Each row below holds a small network's activations on one input, seen along a few directions.
Each table varies a few parts of the input and shows all the possible inputs, shuffled.
A made-up example of a description, with smaller parts first: one of 8 places around a ring, together with either a single point or one of 11 places around a ring or (one of 3 separate values, together with one of 6 places along a line).
Shared parts are said once, and a part with two or three values counts as separate values.
In the rows, 128 means zero.

Rows:
row 1: [137 139 119 125 105 155 118 125  75 118  99 135 132 122 111]
row 2: [116 105 145 116 121 111 137 169 146  97 145  94 128 115  66]
row 3: [116 148 107 141 141 128 120 105 119 143  98 158 118 114 142]
row 4: [137 135 133 119  96 147 127 123  76 100 125 123 141 118 120]
row 5: [118  98 107 148 158 129 123 144 114 146 110 112 126 132  72]
row 6: [108 119 135 124 121 103 138 146 184 114 152 131 109 112 130]
row 7: [126  81 115 142 177 102 125 124 170 164 111 125 116 130 149]
row 8: [132 113 155  98  99 128 137 147 127  82 160  95 143 102  92]
row 9: [124 127 148 108  94 119 133 120 163  97 167 138 125  97 150]
row 10: [136 163 130 135  95 139 117  96 106 115 128 157 131 112 177]
row 11: [136  72 127 134 160 113 123 156 121 140 115  88 131 128  65]
row 12: [118  90 134 127 151 108 129 163 144 105 132 109 126 120  60]
row 13: [111 103 121 137 162  99 130 138 186 126 134 143 112 119 136]
row 14: [113 116  98 158 176 121 123 115 158 167 106 143 114 133 150]
row 15: [143 196 133 137 147 149 145  99 145 213 129 159 147 218 247]
row 16: [123 117 110 130 132 132 124 131  84 128  97 130 133 116  78]
row 17: [142 195 148 129 136 169 145 126 107 183 147 138 135 221 173]
row 18: [143 146 135 114  89 124 125 103 132 104 153 130 131 114 165]
row 19: [148 127 142  99  93 134 133 131  97  87 149  89 143 118 106]
row 20: [133 171 117 138 106 149 109  99 106 131 102 164 120 117 168]
What do these inputs look like to the network?
Answer: one of 2 separate values, together with either a single point or one of 9 places around a ring
Changing only the choice among 2 separate values turns row 3 into row 16. The same change can be made to row 7. Which row results?
Answer: row 11

Rows:
row 21: [151 147 143  89  89 117 136 150 115  84 173 106 143 126  91]
row 22: [158 168 106 156 134 140  88  73 135 170 155 139  95 149 230]
row 23: [131  72 134 132 190 102 124 129 124 127 110 112 135 148  89]
row 24: [114 145 104 133 112 146 106 121  87 100 107 138 135  82 106]
row 25: [145 156 142 120  98 149 143 133  81  83 140 102 133 141  88]
row 26: [101 130 125 173 177 120 127 199 198 171 140 111 115 154  68]
row 27: [126 126 100 132 103 135 111 132  85 144  79 125 115  82 107]
row 28: [141 162 123 120 116 125 155 118 127 182 120 118 172 172 197]
row 29: [128  87 168 111 120  92 141 139 147 103 157  96 122 115 112]
row 30: [113 180 148 135 143 143 126 106 132 136 128 223 101 146 179]
row 31: [115  75 101 136 182  96 130 112 141 122 107 137 127 107 100]
row 32: [125 160 128 136  90 141 126 112 115  81 120 130 128  90 103]
row 33: [146  84 122 142 141 130 114 135 101 145  95 123 140 155  76]
row 34: [149  65 151 109 167 113 129 137 144 132 131  94 128 120 102]
row 35: [126  86  86 142 140 127 123 121 114 136  79 133 120 113  96]
row 36: [131 142 127 127 121 156 117 146  56  99 124 110 145 135  96]
row 37: [147 162 116 159 136 176 118  69 104 182 168 106 132 170 199]
row 38: [143 103 152  95  90 141 146 156 143  79 178  98 132 124 116]
row 39: [130  66 124 120 157 107 133 120 162 128 127 123 125  78 114]
row 40: [128 166 144  97 128 147 148 118 132 181 106 142 154 179 172]
row 41: [ 65 128  85 161 181 103 143 176 189 141 136 117  79 139  96]
row 42: [123 150 131 110  82 110 113 130 143  75 154 131 139  80 111]
row 43: [110 175 148 120 148 170 154 110 101 156 143 194 132 174 147]
row 44: [148 166 115 131 112 105 132 117 156 163 105 146 135 153 226]
row 45: [113 102 139 115  81 135 127 137 166  69 164 124 127  87 136]
row 46: [135 171 142 114 124 131 125 118 160 161  88 169 120 157 204]
row 47: [104  89 149 124 111  81 132 118 166  98 154 128 121  77 125]
row 48: [139 122 131 144 109 147 118 152  61 136  98 108 130 131  98]
Changing only one part turns row 40 into row 46. The same change can be made to row 26. Which row results?
Answer: row 41
What do these inputs look like to the network?
Answer: one of 2 separate values, together with either a single point or one of 4 places along a line or one of 9 places around a ring
Change only the choice among 2 separate values in row 27. List by row number the other rows that result.
Answer: row 48
Start at row 29 and move only the place on the ring of 9, one step at a time. The first step leads to row 38. Which rows follow, in order?
Answer: row 21, row 25, row 36, row 48, row 33, row 23, row 34
